A small network was shown many inputs. Here are its activations along a few directions, one row for each input.
Each table varies a few parts of the input and shows all the possible inputs, shuffled.
A made-up example of a description, with smaller parts first: one of 6 places along a line, together with either a single point or one of 11 places along a line or (one of 2 separate values, together with one of 8 places around a ring).
Shared parts are said once, and a part with two or three values counts as separate values.
In the rows, 128 means zero.

Rows:
x1: [164 132 127 159 181 127 108 148 125  75 131  96 165  94 109]
x2: [ 69 188 105 129 112 145 139 194 141 248 130 124 102  66  87]
x3: [112  91 153 134 162 108 121 134 144  65 169  96 132  86 104]
x4: [152 132 127 145 172 126 101 145 129  67 143  89 148  97 108]
x5: [140 135 112 106  85 131 141  90 104 155  87 163 148 207 176]
x6: [173 116 137 138  83 137 158  58 128 136  89 177  92 156 192]
x7: [106  71 140 128 152  95  97 119 161  74 165 109 143  91  89]
x8: [ 71 173 153  82 107 164 134 189 114 221 168 128  93 111  87]
x9: [118 114  89 116 101 142 140 113 114 163  89 162 123 229 179]
x10: [127 116 137 149 162 114 110 145 132  63 152  92 146 101  94]
x11: [177 140 128 123  90 120 158  73 117 141  84 171 117 172 183]
What do these inputs look like to the network?
> either one of 2 separate values or one of 4 places along a line or one of 5 places along a line

Rows:
x12: [144 152 111 130 107 139 142 118 119 170  95 150 122 148 156]
x13: [121 138 126 114  92 133 149 113 124 172 112 156 110 153 151]
x14: [138 145 126 119 101 142 145 115 118 168 109 153 112 151 152]
x15: [106 130 121 110  96 139 145 122 124 179 117 155 107 163 148]
x16: [ 87 118 137 117 145 124 109 161 139 124 168 103 132  97  83]
x17: [136 150 127 143 160 130 117 160 125 110 137  99 143  94 104]
x18: [108 126 140 131 145 120 119 151 139 117 156 105 127  84  92]
x19: [ 92 118 135 126 147 126 114 161 140 123 163 103 124  93  89]
x20: [170  70 141 152 170  96 109  89 138   6 137 107 163 125 136]
x21: [186  82 124 139 116 109 132  49 123  54  91 154 142 196 189]
x22: [149 160 113 130 107 144 145 122 109 163  93 147 127 161 158]
x23: [131 141 125 148 158 126 114 155 136 115 139 102 139  80  98]
x24: [101 129 124 100  95 135 138 124 123 180 123 154 115 165 140]
x25: [124 134 141 135 153 130 114 153 134 113 152 104 129  82  96]
The inputs of x25 and x14 match in every part but one. If x16 is changed in the same way as x25 into x14, which row does it become?
> x24
What do these inputs look like to the network?
> one of 2 separate values, together with either a single point or one of 6 places along a line

Rows:
x26: [ 35  49 180  47  69 111 139  90 152 154 192 165  77 164 118]
x27: [131  92 142 167 144  91 142 102 159  66 138 100 120  49 126]
x28: [152  94 108 130 102 135 164  85 123 141  82 174 116 222 187]
x29: [109  96 119 116 160  92 112 155 135  65 158  84 164 131 103]
x30: [140 112 159 120 158 133 105 144 114  46 147 102 154 125 114]
x31: [ 92 116 103 148 157 134  88 176 154 158 143 102 150  75  68]
x32: [130 167 147 125 153 160 117 183 105 114 142 102 147  99  95]
x33: [152 107 156 159 157  96 118 111 150  54 139 119 113  74 109]
x34: [141 155 101 122 101 151 163 133 113 209  73 164  96 189 174]
x35: [184 136 118 123  57 113 144  46 110 132  79 178 140 193 172]
x36: [116 112 153 130 162 105 109 141 117  62 157  89 166 142 109]
x37: [168 126 125 113  89 127 154  49 121 141  74 176 147 191 189]
x38: [125 103  93 138  88 154 145  87 116 125  92 162  98 234 197]
x39: [156 187 117 107  88 143 152 100 113 210  65 166 126 158 178]
x40: [ 81 146  97 134 164 122 101 174 144 137 150  99 153  91  70]
x41: [156 102 114 125 100 127 158  75 112 145  90 189 143 198 204]
x42: [ 91  92 108 126 169  94  86 136 154  69 153  99 159 115  91]
x43: [ 27 106 169  57  62 136 146 139 141 224 184 160  65 133 101]
x44: [145 163 107 118  99 142 157 124 103 213  81 178 123 165 192]
x45: [106 167 140 135 158 133 121 178 108 130 153  89 159 116  89]
x46: [143 159 145 164 151 123 131 152 141 121 134 119 106  48  93]
x47: [102  59 113 140 161 106  72 137 163  90 146 102 157  98  88]
x48: [170 109 154 142 162 128 106 116 151  59 162 109 124  90 123]
x49: [164 103 153 128 171 130 108 119 111  60 156  98 129 108 115]
x50: [122 146 132 173 139 119 155 145 151 134 133 101 113  24 107]
x51: [ 99 153 107 124 156 121 126 193 125 134 155  86 157 107  81]
x52: [160 164 143 147 156 155 118 158 143 127 156 109 116  63 106]
x53: [116 163  87 132  86 170 145 133 106 193  82 152  79 201 181]
x54: [172 197 110 116  55 131 141  98 103 201  71 169 120 160 163]
x55: [154 158 141 133 166 157 120 159 102 127 151  97 122  81  98]
What do these inputs look like to the network?
> one of 2 separate values, together with either a single point or one of 5 places along a line or one of 9 places along a line
The inputs of x35 and x54 match in every part but the choice among 2 separate values. If x36 is changed in the same way as x35 into x54, which row does it become?
> x45
Start at x35 and move only the place on the line of 5, one step at a time. The first step leads to x37. Which rows follow, in order?
> x41, x28, x38

Rows:
x56: [155 137 158 164 158 136 129 149 144  92 149  96 109  59 106]
x57: [172  85 145  89 124 139 146  79  85 102 121 159 124 246 198]
x58: [ 81 133 163  97  74 132 176 132 116 211 128 162 114 129 140]
x59: [ 75 125 118 112  97 174 119 155 123 203 122 166  96 181 128]
x60: [126 187 101 113 101 132 150 136 124 213 101 137 108 124 138]
x61: [152 149 152 133 154 137  95 143 120  99 140 100 139  68  84]
x62: [198 122  98 170  85 103 145  58 126  89  69 162 150 168 168]
x63: [157 142 143 147 148 143 107 139 129  93 156 103 122  52 102]
x64: [125 121  97 161 188 118 116 163 136  91 131  84 169  93 100]
x65: [ 88 137 116  84  76 120 146 137 137 205 120 150  97 141 128]
x66: [143 157 134 129 168 115 105 167 125 100 134  85 174 103  82]
x67: [128 184  97 126 100 145 132 148 124 214 111 136 106 138 146]
x68: [124 191 122 118 102 134 169 129 113 210 107 154 117 113 143]
x69: [ 88 135 111  96  77 132 128 147 136 206 130 150  94 156 135]
x70: [ 85 142 137  88  79 119 162 129 125 203 126 167 104 131 133]
x71: [157  80 115 143  82  81 137  36 133  93  97 162 133 191 156]
x72: [104  96 157 144 160 107 143 137 153  73 173 108  77  83 107]
x73: [108 120 159 102 145 117  92 141 122  93 175 102 152 106  78]
x74: [144 134 144 169 172 114 145 153 141  77 137 103  84  62 111]
x75: [117 171 103 142 118 188 123 161 111 211 102 154 108 163 139]
x76: [211  99 117 145 125 124 123  50 154 108  68 183 145 135 190]
x77: [117  98 170 139 144 128 127 135 158  86 183 101 103  80 102]
x78: [118 105 157 122 136 135 105 123 142  87 189 108 115  73  97]
x79: [121 183 148 129  96 147 184 132 105 219 111 149 128 112 149]
x80: [101 119 146 103 152 109 106 152 140  90 166  92 167 123  76]
x81: [ 83  84 109 135 170 112 116 150 151  81 165  92 163 113  96]
x82: [150 157 147 128 158 122  91 159 109 101 143  97 160  85  85]
x83: [ 80 128 103  97  93 159 128 147 129 201 121 150  90 172 120]
x84: [128 149 113 146 181 103 102 176 129  95 140  97 174 102  98]
x85: [176 148 111 150  93 131 156  75 100  70  60 146 141 207 215]
x86: [111 111 164 106 141 131  95 127 133  91 173 106 131  89  78]
x87: [171  58 133 119 119 103 115  30 161 111  96 183 131 156 183]
x88: [ 84  59 112 150 166 112 107 147 149  83 151  89 149 101 109]
x89: [216 127 128 114 129 161 155 102  79  98  93 159 139 225 207]
x90: [133 106 128 124  89 111 148  52 106  74  86 146 125 229 205]
x91: [126  97 100 177 183 118 107 159 134  92 118  83 155  81 113]
x92: [122 176  88 128 116 173 133 148 117 211 103 136 101 154 131]
x93: [ 87 111 124 121 166  98 103 161 144  85 171 104 168 121  92]
The inputs of x80 and x66 match in every part but one. If x78 is changed in the same way as x80 into x66, which row does it become?
> x63
What do these inputs look like to the network?
> one of 2 separate values, together with either one of 4 places along a line or one of 6 places along a line or one of 9 places along a line
Start at x59 and move only the place on the line of 6, one step at a time. The first step leads to x83. Which rows follow, in order?
> x69, x65, x70, x58
Which other rows does x61 become when the choice among 2 separate values takes its other values? List them by row number.
> x86

Rows:
x94: [131 139 111  99  79 143 149 101 102 179  90 171 124 220 179]
x95: [121  94 149 123 142 121 114 122 136  83 155 117 123 121 114]
x96: [149 135 126 146 150 125 120 138 126 108 125 113 145 106 115]
x97: [129 147 131 138 144 141 122 153 126 127 142 109 127  99 109]
x98: [142 135  98 124  76 144 159  89 118 190  71 182 102 202 195]
x99: [143 125 123 140 149 117 113 128 133  94 130 108 146 106 118]
x100: [109 138 136 130 142 130 125 159 128 132 146 107 123  94 102]
x101: [154 147 125 108  58 139 168  71 112 194  77 192 101 190 195]
x102: [142 149 131 138 151 133 122 147 125 118 130 114 136 103 118]
x103: [100 130 132 123 139 122 120 156 140 136 155 111 123  97  93]
x104: [127  98 138 132 149 115 122 123 137  84 148 113 137 116 120]
x105: [129 112 129 143 146 112 117 125 138  84 135 113 145 114 116]
x106: [ 88 115 134 119 138 122 112 152 144 137 158 113 132  95  90]
What do these inputs look like to the network?
> either one of 3 separate values or one of 10 places along a line
What sort of input is x95?
> one of 10 places along a line

Rows:
x107: [119 113 155  95  97 121 138 103 130 152 140 154 119 133 133]
x108: [ 97 142 114 111 101 166 137 146 119 210 116 153 103 163 146]
x109: [172 131 128 162 185 131  89 146 125  46 143  78 172  79  96]
x110: [141 103 139 149 175 116 119 133 120  44 148  93 165 121 120]
x111: [118 195 101 126  78 163 153 145 100 226  79 161 119 167 152]
x112: [119 104 132 155 164 106 129 139 141  84 141 100 145  84 114]
x113: [143 126 141 118 100 151 150 107 121 166 118 161  90 147 161]
x114: [ 77 141 129 116 156 128 130 197 131 152 164  93 130  96  83]
x115: [105  83 126 137 123 103 117 106 152  89 141 123 118 124 118]
x116: [113 130 160 129 152 120 137 152 134 105 163 104 124  76 105]
x117: [142 161 151 145 169 132 106 163 139 107 157  92 129  37  78]
x118: [149 134 123 169 178 119  98 151 146  87 134  87 151  44  87]
x119: [166 181 126 129  80 146 167 102 101 186  83 162 105 153 168]
x120: [170 164  96 147  94 126 160  93 121 163  66 161 125 163 182]
x121: [191 162 103 133 107 128 145  92  99 123  67 151 141 196 194]
x122: [124  91 125 117 110 105 131  91 144 130 120 152 139 143 142]
x123: [168 105 119 125 129 137 132  93 115 103  99 154 126 193 178]
x124: [ 75 129 125  86 102 134 126 140 126 197 140 144 130 149 117]
x125: [145  90 135 107 124 110 119  88 124  90 120 145 157 180 148]
x126: [127  81 137 131 135 111 107 102 133  50 144 116 137 162 122]
x127: [ 59 121 122  99 115 129 116 158 138 156 164 113 106 130  91]
x128: [107 170 120 136 173 136  99 210 135 154 161  87 134  59  56]
x129: [100 107 154 112 110 118 125 119 142 109 162 126  98 114 109]
x130: [147 107 110 137 115 134 144  95 137 143  99 161 110 157 171]
What do these inputs look like to the network?
> one of 4 places along a line, together with one of 6 places along a line
The inputs of x128 and x118 match in every part but the place on the line of 4. If x127 is changed in the same way as x128 into x118, which row does it become?
> x115
Start at x117 and move only the place on the line of 6, one step at a time. The first step leads to x116. Which rows follow, in order?
> x129, x107, x113, x119
Which other rows does x122 become when the place on the line of 4 takes its other values? List them by row number.
> x107, x124, x125
